A small network was shown many inputs. Here are its activations along a few directions, one row for each input.
Each table varies a few parts of the input and shows all the possible inputs, shuffled.
Descriptions start from the smaller parts, as in this example, which fits no table here: one of 6 places along a line, together with either a single point or one of 11 places along a line or (one of 3 separate values, together with one of 5 places around a ring).
Shared parts are said once, and a part with two or three values counts as separate values.
(in the rows, 128 means zero)

Other details of the inputs vary at random and push rows far along two fixed directions, the same in every table; ignore that.
To show where, the next rows are all for the same input, with only those details redrawn:
[152 163 147 140 158 121 156 114 114 126 119 120 116 149 148]
[144 126 150 154 150 112 143 134 108 115 116 110 134 132 144]
[157 121 163 178 165  97 147 115 111 115 104 111 134 154 139]
[152 163 147 139 158 122 157 113 115 126 118 120 115 149 149]
[129 193 115  82 126 160 156 147 109 133 147 124 103 108 163]
[142 138 143 145 147 119 144 135 108 119 122 112 127 131 148]
[160 176 151 140 164 120 163 102 119 130 115 125 108 161 150]
[120 165 112  87 116 158 143 167 101 126 151 115 116  88 158]

A family of inputs:
r1: [150 130 125 134 125 130 114 147 136 118 167 128 114 100 147]
r2: [123  87  98 110 110 125  93 149 149 126 176 139 141  86 145]
r3: [111 140  78  64 124 162 112 159 166 162 141 132 100  93 111]
r4: [117  63 118 149  92 116  78 113 135 112 144 109 158  90 132]
r5: [139  76 119 162 146 123 130  63 129 125  83 115 119 163 137]
r6: [163 192 162 126 175  97 148  99 146 135 107 165 110 160 112]
r7: [106  76 108 110  87 116  81 125 137 125 158 131 155  85 135]
r8: [127 146 139 140 130 132 128  65 118 142 100 121 131 154 146]
r9: [ 83 128 131  92 118 132  98 125 138 154 103 124 131 112  93]
r10: [154  67 148 170 140  79 102 151 133 113 150 135 144 113 129]
r11: [148  90 141 158 169  92 115 154 151 137 102 120 121 136  87]
r12: [101 205 125  63 115 140 122 131 119 141 134 160 114 101 118]
r13: [126  81 150 184 109 122 164 198 125  97 127 122 175 168  75]
r14: [114 120 147 125 130 108  93  93 129 133 103 143 151 131 102]
r15: [115  82  77 134  78 179 148 197 150 126 158 130 158 137  95]
r16: [ 94  89 158 144 105  83  94 147 103 109 147 131 165  88 123]
r17: [115  74 107 163  79 146 138 147 149 124 120 125 171 177  87]
r18: [ 94  92 135 161  79 143 135 153 132 118 113 127 179 179  88]
r19: [162 191 171 148 160 104 152  84 143 124 135 145 104 158 145]
r20: [ 81 170 112  93  65 179 162 192 117 122 153 138 146 146  99]
r21: [112  79 158 182 151  99 131 109  87 100  82 108 137 145 126]
r22: [142 160  72  84 122 178 136 119 139 151 154 123 100 116 169]
r23: [116  78  92 128  96 143 100 120 118 130 126  99 149  97 145]
r24: [127  69 100 129 129 149 128 182 100 107 134 105 109  92 147]
r25: [ 94 172 121  62  86 144 111 103 131 148 164 156 122  98 148]
r26: [159  67 136 193 147  95  97  97 154 113 138 118 145 136 133]
r27: [120 170  88  54 107 157 106 102 150 153 138 157 112 109 123]
r28: [153 166 150 137 177 126 180  93 117 122  98 133  82 173 148]
r29: [137 158 161 128 170  98 142 134 151 145  94 135 108 146  94]
r30: [105 164 155 116 150 105 126 116 134 148  93 132 116 141  88]
r31: [138 160 126 110 157 120 126  58 176 171  88 139  98 177  97]
r32: [119 183 131  74 114 129 138 153 130 133 177 158 111  89 152]
r33: [163 145 122 156 123 155 190 157 150 133 138 147 121 201  89]
r34: [134 183 122  96 132 151 156 141 110 130 141 123 107 114 159]
r35: [ 90 116 146 135  92 117  95 149 102 104 153 116 151  73 134]
r36: [123 106 159 177 142  99 122 106  92 113 100 105 153 139 130]
r37: [130  82  96 115 129 127  85 153 146 126 141 137 148  91 111]
r38: [136  93 113 116 129 121  92 190 127 119 143 137 140  79 111]
r39: [136 177 161 138 132 119 124  36 144 140 122 144 117 164 140]
r40: [171 127 126 155 158 125 141 121 122 130 125 114 111 149 149]
r41: [124  37  90 148 133 143 116 145 119 111 123 101 128 105 144]
r42: [ 91 163 101  73 105 183 140 100 109 141 116 134  95 114 159]
- What do these inputs look like to the network? => one of 6 places around a ring, together with either a single point or one of 6 places along a line
- The inputs of r32 and r16 match in every part but the place on the ring of 6. If r28 is changed in the same way as r32 into r16, which row does it become? => r21
- The inputs of r36 and r22 match in every part but the place on the ring of 6. If r30 is changed in the same way as r36 into r22, which row does it become? => r3
- Change only the place on the ring of 6 in r12. List by row number the other rows that result. => r6, r14, r27, r37, r38
- Which other rows agree with r14 in the place on the ring of 6? List them by row number. => r8, r9, r18, r25, r39, r42
- Change only the place on the line of 6 in r38. List by row number the other rows that result. => r1, r10, r11, r24, r40

A family of inputs:
r43: [133 216 119  63 138 138 140 116 157 160 158 130  96 103 171]
r44: [119  95 150 168 137 107 125 163 136 130 107 106 164 161  78]
r45: [113  91 140 128 125 105  80 163 128 125 153 118 131  75 138]
r46: [132  53 134 179 129 111  97 135  95 117 118  93 127 111 136]
r47: [155 132 102 133 129 132 135 140 139 153 131 144 127 161 106]
r48: [159  82 139 174 140 113 128 135 137 100 150 101 156 108 147]
r49: [100 221 132  72 124 166 161 125 118 138 126 159  94 108 120]
r50: [133  94 165 181 134 101 127 173  94 107 123 107 127 129 115]
r51: [130 186 101  69 107 174 166 115 169 138 160 167  88 138 151]
r52: [107 123  93  86 113 140 129 168  99 127 156 142 116  87 144]
r53: [194 159 133 153 173 125 168  88 127 122 124 133 132 168 157]
r54: [155 200 115  86 131 141 154 119 147 153 169 126  86 110 166]
r55: [ 93 110  78  90  86 175  89 148 135 139 131 112 139  85 101]
r56: [127  84 139 149 154  86 101 114 112 105 104 141 152 119 109]
r57: [113  90 111  93 106 130 100 154 118 119 126 144 157  88 107]
r58: [125 159 173 160 101  92 117  44 148 134 151 152 153 175 133]
r59: [124 140 133 131 156 119 124  51 130 128  88 130 103 151 126]
r60: [142 102 152 160 150  74  91 114 147 107 117 108 153  99 127]
r61: [147 145 143 145 170 106 134  71 131 147  90  98 124 154 157]
r62: [127 130 131 128 140 107 137 113 141 131 146 141  96 127 136]
r63: [110 166 122  85 100 150 169 168 122 134 135 134 104 140 122]
r64: [ 74 116  98  78 110 155 111 140 109 137 133 112 117  80 149]
r65: [122 125 111  96  98 144 103 179 121 131 184 126  96  62 149]
r66: [111 126 175 162 160  98 151 124 113 126  97 128 134 150 111]
r67: [162  73 136 174 150  86 121 148 101 116 124 102 160 115 137]
r68: [128 153 167 131 149 112 164 115 135 139  98 135 126 183 107]
r69: [187 152 140 156 168 128 147  92 120 120 127 155 107 174 148]
r70: [147 121 160 177 145 124 148 148 107  94 125 119 125 156 128]
r71: [112 158 134  98 148 114 132 104 151 143 142 147 100 122 141]
r72: [125 188  75  81 101 189 151 118 150 177 139 131  84 148 132]
r73: [127 148 159 156 152 106 170 123 113 121 111 132 105 168 118]
r74: [121 125  92 106  93 150 119 171 161 152 168 130 117 108 112]
r75: [ 91 166 159 131  68 129 130 117 100 122 151 136 168 142 123]
r76: [123 208 115  77 111 177 194 138 138 125 135 153  94 168 138]
r77: [145 134 154 132 148  98 126  69 172 132 110 155 119 156 103]
r78: [130 148 123  83 135 131 141 118 133 154 123 158 125 144 130]
r79: [127  69 139 173 144 104 128 121 140  93 138 132 137 127 133]
r80: [ 80 128 105  95  94 168 151 202  99  92 157 124 128  88 139]
r81: [137 170 181 153 162 111 145 120 117 139 105 135 110 158 124]
r82: [124  59  98 174 105 153 116 146 139 119 116 102 160 140 114]
r83: [127  93 155 140 143  91 122 108 161 139 120 137 136 144 115]
r84: [111 130 140 137  76 111 102 102 103 125 150 151 185 136 135]
r85: [ 92  82 116 106 107 141 113 134 124 141 112 110 139 109 129]
r86: [142  60 121 189 120 121 114 149 167 112 138 121 161 143 101]
r87: [126 111 180 179 140 103 108 144 104 107  96 127 142 112  98]
r88: [160 198 131 100 170 114 147  96 132 154 119 138 118 146 160]
r89: [157 169 118 125 147 138 155  85 122 151 120 103  97 143 164]
r90: [110 106  89 101 114 155 133 168 104 101 155 144 136  92 149]
r91: [130 165 122  95 132 148 139  56 147 148  95 142  99 158 122]
r92: [118  93 166 155 129 104 127 139 122 105  92 124 159 139  82]
r93: [162 147 155 142 176  94 119  96 120 142 110 148 115 160 139]
r94: [100 109  94  91  87 162 132 144 121 143 129 119 112 108 139]
r95: [167 142 136 163 156 145 145  68 124 125 114 126  95 173 155]
r96: [ 92 107  89  97  97 167 104 155 137 158 132 106 138 105 116]
r97: [130 172 122  99 134 148 105  81 123 137 111 129  87 121 142]
r98: [ 99 138  92  97  79 166 138 220 124 136 156 112 129 109 100]
r99: [118  95 141 163 124 115 108 161 133 110 106 111 168 138  61]
r100: [111 156 101  79 108 154 117 150 172 164 163 138 118 112 113]
r101: [125 109  68 105  88 179 123 194 130 124 159 138 154 105 120]
r102: [153 129 121 123 132 126 119 150  99 132 148 139 106 113 143]
r103: [144 171 174 156 170  97 159 115 127 136  96 112 135 159 133]
r104: [107 103 108 111 113 135  87 136 111 115 115  86 149  64 145]
r105: [128 108 116 116 128 108  89 157 109 108 122 115 166  70 136]
r106: [ 92 126 102  73 122 135 115 163 105 133 147 142 132  80 142]
r107: [125  58 137 152 114  96 118 147 146 122 134 126 137 120 114]
r108: [ 92 212 115  79  58 173 129  61 119 155 157 144 125 142 163]
r109: [122  98 118 134 115 122  87 137 168 128 138 130 148 108  81]
r110: [119 119 131 130 112 127 141 198  97 113 145  87 142  90 135]
r111: [161 166 163 143 165  94 105  68 155 129 119 150  94 145 123]
r112: [121 169 148 123 130 128 134 147 118 119 110 116 142  96 125]
r113: [ 96  85 105 125 112 137 119 136 103 123 127 107 117  99 141]
r114: [124  83 122 176 111 137 139 191 132 101 124 106 167 152  92]
r115: [101 128 111  91 116 154  97 139 107 142 134 109 108  86 155]
r116: [131  83 123 158 122 140 143  99 136 116  99 122 135 164 136]
r117: [108 110 133 122 134 102 100 115 142 111 134 138 125  92 116]
r118: [133  91 121 135 110 145 105 168 125 103 173 123 123  79 147]
r119: [132 119 124 154 149 140 152  73 127 114 107 128 110 166 149]
r120: [158 183 135 107 155 119 110  93 122 133 117 162 102 136 132]
r121: [168 162 157 168 163 125 182 116 124 108 119 109 132 174 140]
r122: [159 168 113 106 138 149 174  97 144 132 122 172 112 182 142]
r123: [141  72 122 162 135 106  87 136 136 121 107 134 176 133  73]
r124: [148 107 129 152 154 107 118 120 145 151 109 139 155 170  95]
r125: [154  94 136 149 142  99 142 117 126 133 109 147 134 168 118]
r126: [153  77 128 180 142 131 134 112 113 106 116  83 155 127 155]
- What do these inputs look like to the network? => one of 4 separate values, together with either a single point or (one of 4 places along a line, together with one of 5 places along a line)
- The inputs of r60 and r104 match in every part but the choice among 4 separate values. If r77 is changed in the same way as r60 into r104, which row does it become? => r91
- Change only the place on the line of 4 in r91. List by row number the other rows that result. => r85, r94, r116
- Change only the place on the line of 4 in r54. List by row number the other rows that result. => r43, r48, r60
- Change only the place on the line of 5 in r96. List by row number the other rows that result. => r61, r64, r85, r115
- Change only the choice among 4 separate values in r55. List by row number the other rows that result. => r99, r109, r123
- Change only the choice among 4 separate values in r47. List by row number the other rows that result. => r72, r74, r98
- Start at r110 and move only the place on the line of 5, one step at a time. The first step leads to r50. Which rows follow, in order? => r73, r63, r98
